These are the activations of a small neural network, seen along a few directions. Each row is one input.
In each table, some parts of the input vary, and every possible input appears once, in random order.
Descriptions start from the smaller parts, as in this example, which fits no table here: one of 3 separate values, together with either a single point or one of 9 places around a ring or (one of 6 places along a line, together with one of 8 places around a ring).
Shared parts are said once, and a part with two or three values counts as separate values.
In the rows, zero is written as 128.

Other details of the inputs shift rows strongly along three fixed directions, in all tables alike. That doesn't count.

Rows:
r1: [142 145  96 152 147 144 137  91 150  66 167 141 122  62]
r2: [133 154  83  97 130 108 132 164 143 141 140 150 152 128]
r3: [152 153 194 136 126 104 148 121  89 156  96 128 136 161]
r4: [105 131 102 165 152 149 122 110 150  36 177 105 121  70]
r5: [167 155 181 135  93 129 135 102  98 160  88 136 148 152]
r6: [107 100  77  74 108 127 109 164 154 200 114 166 136 164]
r7: [ 91  78  82  81 110 131 100 187 161 165 127 124 118 163]
r8: [135  94 170 165 101 158 115  96 111 127  98 100 113 137]
r9: [169 209 126 127 177  87 169 117 125  99 155 170 154  86]
r10: [133 145  91  93 129 112 124 164 157 136 144 142 143 126]
r11: [ 62  52  83  80 138 144 101 160 148 170 141 116  86 163]
r12: [138 127  98  70 108 100 117 181 156 210  98 192 161 169]
r13: [126 114  94 169 146 155 129  89 153  50 168 128 104  60]
r14: [170 201 128 139 182  79 168 127 128 101 148 171 158  83]
r15: [ 52  25  87 123 156 179  92 125 170  87 183  73  44 108]
r16: [121 119 178 143 124 131 140 105  84 139 104 102 110 155]
r17: [ 84 111 102 106 162 121 117 146 152 125 152 143 123 126]
r18: [113 105 158 154  94 155 125 108  92 116 108  72 109 146]
r19: [167 163 110 155 147 121 138 107 153  83 158 161 142  72]
r20: [143 124 167 155  98 142 129  98  96 147  87 118 133 142]
r21: [150 163 118  94 162  74 141 173 146 164 127 180 157 133]
r22: [121 100 164 155  96 159 116 111 100 116 117  67 107 148]
r23: [115  95 181 150 126 147 123 102  95 129 117  83  93 154]
r24: [133 134  96 107 132 109 120 174 155 136 134 143 145 125]
r25: [145 164 141 142 118 131 143 108 106 101 131 105 137 114]
r26: [155 163 170 140 100 115 143 127  84 150  86 112 156 154]
r27: [128 131 179 148  94 144 124  96  97 147  90 126 149 154]
Each input here is: one of 3 separate values, together with either a single point or (one of 2 separate values, together with one of 4 places along a line).
List by row number the other rows that have the choice among 3 separate values in common with r3.
Answer: r9, r11, r14, r15, r16, r17, r21, r23
Which other rows does r26 become when the choice among 2 separate values takes its other values? List them by row number.
Answer: r24

Rows:
r28: [108  86 169 101 109 133 117 133 104 209  95 104  90 205]
r29: [113  86 121 136 173 131 111 130 161 108 154 124  99  99]
r30: [133 166  33  60 120 115 125 176 174 163 156 179 173 119]
r31: [108 112  67 120 176 128 141 138 157 102 184 133  90  90]
r32: [ 90 104  92 128 161 126 131 137 127  90 159 112 106 115]
r33: [119 120 121 175 102 162 127  75 110  91 115 134 133  95]
r34: [172 148 127 114  79 100 125 182 136 179  72 160 178 161]
r35: [ 93  72 151 115 112 132 117 144  83 201  71  96 109 187]
r36: [121  95 108 125 172 137 121 117 156 113 156 122  82 101]
r37: [ 79 124  93 115 183 115 125 163 169  79 176 126 117  98]
r38: [154 156 131  95  87 121 123 117 131 198  88 200 166 157]
r39: [133 158 133 107 133  79 151 164  97 192  98 155 154 169]
r40: [140  77 131 111  46 160 116 141 107 195  71  94 114 184]
r41: [ 72  75 165 147 128 181 127  86  89  94 144  34  58 135]
r42: [166 196 195 179 159  97 165 102  84  72 128 127 157 113]
r43: [104 118  68 105 176 128 139 141 150  92 184 134  98  97]
r44: [184 189 205 183 159  97 161  92 100  92 136 133 143 105]
r45: [114  49 129 191  68 192 105  97 107  77 107  41  77 116]
r46: [125 141  33  72 124 118 131 150 179 174 137 222 165 112]
r47: [145  87  98 144 108 150 100 142 180  92 145 120 114  95]
r48: [152 211 183 165 154  93 178  96  71  77 129 110 151 102]
r49: [183 186 185 187 113 131 143  57 114  91 112 169 173  88]
r50: [ 93  99 131 110  55 159 100 137  92 181  81  84 143 190]
r51: [ 92  60 172 154 131 180 111  78 100  91 145  50  50 144]
r52: [170 189 173 197 113 128 149  65 106  82 101 165 180  91]
r53: [ 90  81 173 123 109 126 114 156  98 194  82 101 113 207]
r54: [127 118 173 153 153 132 127 107 116  83 154 105 110 122]
r55: [247 224 170 120  80  81 160 135 108 176  76 178 191 145]
r56: [101 130  93  95 178 124 126 140 170  89 192 128  92  95]
r57: [132 157  64  70 124 109  99 184 195 155 155 185 181 123]
r58: [107  77 153 101 112 138 126 132  89 212  79  99  99 188]
r59: [ 93 119 105 106 181 118 118 152 177  83 191 129 110  95]
r60: [104 127  63 130 132 147 101 148 181  76 167 129 146  89]
r61: [196 215 172 162 107 134 145  70 104  87 133 122 163  99]
r62: [119 129  99  83 164  80 127 194 157 189 107 179 155 149]
Changing only one part turns r29 into r36. The same change can be made to r47. Which row results?
Answer: r55
What do these inputs look like to the network?
Answer: one of 5 places around a ring, together with either one of 3 separate values or one of 4 places along a line
List by row number the other rows that have the place on the ring of 5 in common with r50.
Answer: r32, r33, r35, r39, r45, r48
Start at r36 and move only the place on the line of 4, one step at a time. The first step leads to r28. Which rows follow, in order?
Answer: r51, r56
Which other rows does r46 become when the choice among 3 separate values takes its other values? List them by row number.
Answer: r30, r40

Rows:
r63: [126 107 112 101 113 128 112 148 143 176 113 150 133 156]
r64: [145 160 114 118 152 105 142 144 142 102 155 141 135 106]
r65: [132 146 156 116 117 120 138 129  95 162 109 121 137 165]
r66: [112 117  90 113 122 140 119 137 144 128 144 127 123 126]
r67: [146 139 164 145 135 125 139 102 114 115 126 128 118 123]
r68: [153 170 160 132 134 105 154 111  94 151 105 144 149 133]
r69: [100 124 114  99 128 116 126 157 127 156 124 139 136 157]
r70: [129 132 169 121 113 127 137 110  96 158 106 125 125 160]
r71: [138 166 116 123 147 122 121 128 157 111 147 149 160  95]
r72: [114 110  93 132 133 146 122 117 143 114 141 130 117 101]
r73: [135 165 102 122 160 106 148 134 132 111 147 145 139  98]
r74: [141 151 147 138 105 135 138 106 107 118 121 118 133 130]
r75: [140 141 159 155 134 128 141 112  98 107 120  94 123 119]
r76: [127 128 160 118 116 126 133 118  98 172 105 127 129 166]
r77: [ 99 121 127  80 133 120 104 160 146 184 120 136 143 161]
r78: [123 125 111 124 145 123 127 141 138 111 153 117 118 119]
r79: [129 134 144 121  98 134 130 126  97 166  91 115 140 158]
r80: [133 118 111  89 107 117 117 167 151 173 114 151 138 156]
r81: [134 127 164 176 141 133 136 105 115  77 136 104 115 107]
r82: [ 80  37 151 132 110 174  95 113 116 152 113  74  70 171]
r83: [151 143 151 162 115 139 133 103 109  95 130  98 128 114]
r84: [127 120 106 128 126 122 119 151 154 121 133 145 137 120]
r85: [109  98 110  91 135 117 118 159 140 185 109 146 122 156]
r86: [127 113 118 125 144 124 123 143 145 125 144 125 114 124]
r87: [122 132 163 159 132 134 139  94  99 106 124 118 124 125]
r88: [142 147 109 133 138 111 131 133 149 117 133 170 151 107]
r89: [129 118 123 119 141 122 127 143 147 121 143 130 114 124]
r90: [152 150 104 129 142 113 135 130 147 125 130 163 145  99]
r91: [ 97 111  87 126 127 142 117 136 148 104 148 127 123 114]
r92: [144 138 152 137 102 129 132 125 100 145  95 106 141 144]
r93: [137 150  97 140 141 120 132 140 149  82 153 142 146  92]
r94: [111 112 108 129 155 122 123 136 151 111 147 148 119 113]
r95: [122 114 100 125 124 142 119 135 150  98 151 115 115 110]
r96: [154 175 164 159 140 107 151 118 101  93 128 125 149 115]
r97: [ 88  39 134 168 113 199  97  80 137  74 145  65  58 110]
r98: [114 124  98 120 128 129 123 133 145 127 135 155 140 119]
r99: [114 108  96 111 121 140 116 131 145 144 137 141 123 130]
r100: [176 167 160 141 111 110 141 124 112 143 106 140 156 137]
r101: [146 134 165 161 136 127 139 110 106 111 118 103 118 117]
r102: [121 131 157 110 110 127 135 128  99 159 108 113 125 168]
r103: [119 116 105 117 121 141 122 120 144 124 141 139 120 119]
r104: [133 116 106 131 129 130 122 140 147 125 128 128 126 112]
What do these inputs look like to the network?
Answer: one of 2 separate values, together with either a single point or (one of 4 places along a line, together with one of 5 places around a ring)
Changing only the choice among 2 separate values turns r70 into r103. The same change can be made to r69. Which row results?
Answer: r91
Changing only the choice among 2 separate values turns r71 into r77. The same change can be made to r93. Which row results?
Answer: r96
Which other rows does r97 become when the place on the ring of 5 takes its other values? List them by row number.
Answer: r74, r80, r95, r103
